Here are a small network's activations along a few directions, averaged over the inputs that share one value of a field.
Values that are neighbours, or in one group, have similar rows; names and order tell nothing.
(in the rows, 500 means zero)
Random noise pushes rows far along 16 fixed directions. That doesn't count. These rows show it; they differ only by the noise:
[662 636 539 424 579 273 388 528 554 403 523 690 649 231 233 346 301 685
 711 662 358 286 581 593 549 462 479 737 420 692]
[545 437 546 489 342 462 415 610 708 565 437 392 441 449 631 242 394 766
 191 624 423 690 393 510 431 173 491 398 585 710]
[406 353 583 524 761 540 550 445 525 540 319 518 568 463 397 452 489 745
 405 784 583 389 608 453 552 612 449 577 596 486]
[467 591 416 517 402 505 450 460 446 554 474 401 476 452 462 535 372 359
 543 557 498 521 453 441 575 401 414 566 503 578]
[542 275 421 318 653 672 431 616 672 511 533 468 352 601 574 469 555 711
 404 575 629 532 591 582 508 473 592 511 516 377]
[391 709 489 548 394 467 614 465 608 532 375 408 535 481 450 549 438 437
 317 264 418 576 512 346 501 414 557 442 550 571]
[368 395 491 563 635 378 660 296 471 502 329 441 726 688 329 442 569 483
 444 409 586 585 552 423 341 421 374 395 505 390]
[479 507 422 472 537 710 572 646 521 545 463 356 346 470 503 514 509 432
 500 607 559 255 554 494 566 498 483 677 592 505]
[337 669 638 736 468 403 635 465 564 640 448 512 397 519 463 405 320 499
 400 630 523 544 492 554 559 720 529 361 515 564]
[492 394 494 635 594 584 316 304 571 526 654 584 704 425 424 509 498 668
 641 533 354 748 564 331 462 431 414 295 561 507]
[453 587 699 548 343 390 403 651 408 428 778 494 598 282 732 394 492 591
 516 531 424 630 450 602 494 628 728 612 448 615]
[480 549 526 688 512 518 469 433 361 655 558 680 465 411 581 694 380 513
 486 673 513 438 382 521 732 503 507 547 475 632]
[608 496 342 209 479 455 610 489 609 377 479 493 470 669 402 402 452 510
 479 441 538 499 648 506 465 349 558 566 486 528]
[509 469 545 588 606 531 447 555 702 418 545 506 685 553 312 369 535 484
 575 258 520 615 554 497 352 464 430 380 484 383]
[490 318 853 482 607 466 514 666 557 407 346 612 727 398 599 350 489 735
 202 482 588 516 336 481 554 628 599 657 468 579]
[630 431 450 301 433 528 489 484 592 521 415 344 381 397 424 312 362 455
 693 432 247 392 405 452 468 579 438 606 417 566]
[680 468 431 327 314 637 613 591 404 330 424 400 437 684 542 433 498 217
 512 462 544 424 435 480 528 392 387 649 561 613]
[315 716 575 460 421 474 499 737 592 546 602 478 492 418 472 477 326 340
 438 503 784 406 438 456 606 579 628 676 373 483]


DEG, 11 values:
pip: [434 516 595 539 464 551 635 563 330 342 782 494 733 525 627 522 775 366
 575 285 490 550 611 452 359 547 644 554 561 431]
kel: [589 605 563 380 466 413 427 577 614 388 439 712 484 452 509 520 399 627
 308 590 556 571 594 505 629 500 594 491 536 589]
vizi: [450 489 560 346 630 449 451 714 426 433 510 650 568 583 491 686 558 336
 468 389 918 395 447 590 585 585 586 706 327 248]
pum: [379 472 362 579 374 411 303 455 378 729 582 249 443 223 555 456 455 376
 692 655 397 470 332 454 397 353 349 526 411 473]
mada: [448 628 380 548 602 383 384 506 501 522 647 572 438 425 453 679 487 492
 612 420 592 503 598 714 576 564 646 553 348 358]
fodi: [553 344 481 670 490 660 546 385 357 458 294 422 432 690 597 553 353 294
 331 570 560 840 475 555 759 458 351 521 691 621]
bav: [432 471 319 186 511 504 407 441 556 630 398 385 172 533 455 578 248 267
 621 504 636 597 485 482 690 745 550 579 324 300]
buba: [659 328 465 480 609 669 244 472 571 366 523 526 474 545 482 528 501 511
 614 414 465 764 549 588 579 611 437 440 506 404]
zovif: [569 353 572 254 361 352 497 306 203 418 466 594 588 602 683 557 514 519
 493 618 511 584 317 413 546 547 501 543 391 588]
beku: [442 445 473 696 541 423 360 690 654 750 636 427 257 378 558 294 359 540
 522 653 614 447 346 829 468 476 499 467 328 433]
rinin: [505 470 466 500 406 489 240 384 492 495 457 425 473 428 575 567 464 456
 488 486 438 813 405 431 515 528 422 325 485 454]
The values of DEG form a ring.
- Going along DEG from buba by way of its neighbour zovif, in what order are pip, fodi, bav, beku met? => fodi, pip, bav, beku
- Which values are neighbours of pum? Give them in the order they are listed. => kel, rinin

MEBIZ, 11 values:
nefi: [485 613 393 396 529 391 528 419 546 632 532 653 387 678 281 554 535 500
 676 658 644 279 541 427 365 446 373 291 431 341]
tobe: [336 471 585 484 517 463 379 494 573 729 640 499 392 434 613 557 507 689
 562 555 503 488 388 472 454 667 598 332 344 347]
muvet: [550 540 349 558 714 652 244 386 480 380 474 571 633 356 249 697 551 572
 710 721 495 459 773 410 597 469 309 532 666 457]
zurel: [387 528 544 562 417 190 432 352 552 804 440 627 369 586 467 410 382 707
 409 863 579 556 340 502 373 417 376 107 392 478]
rav: [586 592 417 465 555 551 584 501 588 533 639 753 401 528 338 546 525 487
 728 624 540 121 555 438 478 571 457 402 439 456]
dupo: [390 578 702 668 371 445 456 420 631 584 636 475 698 318 467 316 432 585
 562 357 253 637 347 259 353 550 504 294 447 611]
vugul: [565 706 562 398 459 308 415 557 388 261 365 582 476 561 380 565 533 453
 533 590 669 442 573 661 534 713 490 579 461 452]
zaban: [406 245 566 301 521 314 676 465 440 494 248 138 678 432 626 259 563 633
 299 268 341 551 391 507 303 420 605 731 433 503]
nen: [631 686 519 660 592 395 526 553 585 392 335 835 495 691 329 663 496 488
 299 431 679 485 586 685 577 430 445 329 551 472]
pof: [485 388 616 431 601 520 464 645 291 534 525 475 539 285 680 651 657 493
 590 341 463 260 359 568 541 644 640 846 382 415]
megu: [639 368 494 297 316 403 382 323 349 401 267 378 503 582 549 420 436 529
 442 648 399 691 333 444 491 416 326 503 496 653]
The values of MEBIZ form a ring.
- Which values are neighbours of pof? Give them in the order they are listed. => nefi, tobe
- Which values are neighbours of vugul? Give them in the order they are listed. => muvet, megu
- Which values are neighbours of nen? Give them in the order they are listed. => zurel, rav

NAF, 11 values:
perun: [444 729 483 533 411 652 289 712 751 529 728 490 504 390 454 553 549 619
 528 506 521 484 601 352 415 305 522 338 603 471]
gof: [611 588 500 566 570 351 306 546 391 150 506 477 735 450 346 460 699 523
 666 511 479 559 757 756 331 525 397 528 582 410]
boned: [677 648 368 244 359 441 226 709 559 361 205 170 194 327 610 527 447 562
 295 418 319 701 616 758 563 379 568 704 642 553]
meti: [411 861 545 520 506 241 166 424 391 306 580 662 904 138 245 762 355 296
 743 261 539 637 521 382 649 656 535 691 294 445]
bafe: [602 502 540 247 479 341 497 377 356 329 478 680 628 603 533 704 690 644
 524 319 451 456 482 464 451 559 629 514 370 464]
mupos: [633 323 496 234 390 525 630 514 523 365 430 431 693 611 447 304 504 360
 493 228 508 422 267 293 383 301 442 677 372 597]
vevad: [500 448 534 876 622 774 392 480 681 695 375 397 269 321 443 428 350 483
 559 597 266 630 501 527 637 700 314 336 685 535]
tal: [584 476 684 774 502 415 503 397 417 621 607 892 551 393 634 646 566 624
 530 408 300 434 266 519 547 642 564 306 381 589]
zurit: [407 588 357 652 675 290 485 227 487 750 562 865 651 599 312 853 376 476
 480 327 629 581 450 443 609 247 491 311 305 392]
dopi: [672 752 640 294 431 128 759 680 471 275 348 679 642 489 236 258 302 442
 519 506 577  38 468 668 514 455 533 894 346 736]
tizu: [581 384 304 453 403 488 497 462 505 520 530 345 443 672 599 439 403 316
 447 269 481 842 480 673 520 156 491 490 474 518]
The values of NAF form a line.
- Going along NAF from mupos by way of its neighbour bafe, in what order are boned, meti, zurit, tizu met? => tizu, zurit, boned, meti
- Fewest steps between dopi and gof? => 8

BIF, 11 values:
tupa: [774 168 394 508 521 393 651 467 490 541 574 629 326 866 708 328 473 539
 381 368 474 745 423 967 484 216 554 395 420 537]
farem: [406 569 469 276 763 326 365 651 683 302 713 540 748 430 384 522 725 873
 493 285 617 612 931 627 318 422 840 602 483 233]
vev: [567 322 435 515 604 613 598 424 532 634 498 666 375 586 642 616 484 577
 352 483 481 508 453 513 636 464 567 419 502 500]
batos: [461 580 440 680 599 302 515 380 440 607 523 553 462 446 441 554 435 590
 602 561 435 425 534 762 531 543 530 497 389 502]
kidu: [718 150 465 477 581 782 601 506 355 450 587 450 552 440 598 332 395 414
 657 604 333 417 450 513 663 417 429 869 586 745]
bupun: [682 526 454 410 465 435 708 289 388 469 208 696 531 531 470 699 661 582
 414 386 242 213 442 317 468 389 439 423 564 634]
sasel: [401 397 514 461 479 501 636 339 519 658 706 431 411 503 554 378 421 502
 730 459 335 498 431 418 436 749 613 441 342 470]
funuf: [641 355 473 384 581 392 559 669 507 405 591 717 608 735 396 324 401 347
 540 575 874 432 463 703 509 282 408 639 357 468]
vomub: [699 597 416 770 498 656 584 777 747 563 506 605 316 648 431 436 333 323
 347 310 618 376 386 826 626 166 435 506 496 640]
nogi: [298 418 358 465 565 804 569 678 726 692 566 399 390 414 541 480 309 391
 271 634 805 394 490 276 709 341 572 716 513 539]
ziga: [446 423 516 288 460 505 483 485 380 391 562 484 582 575 537 585 717 372
 611 358 642 441 407 343 388 687 542 522 346 298]
The values of BIF form a line.
- Going along BIF from batos by way of its neighbour vomub, in what order are tupa, kidu, bupun, nogi met? => kidu, tupa, bupun, nogi
- Fewest steps between vev and farem? => 3
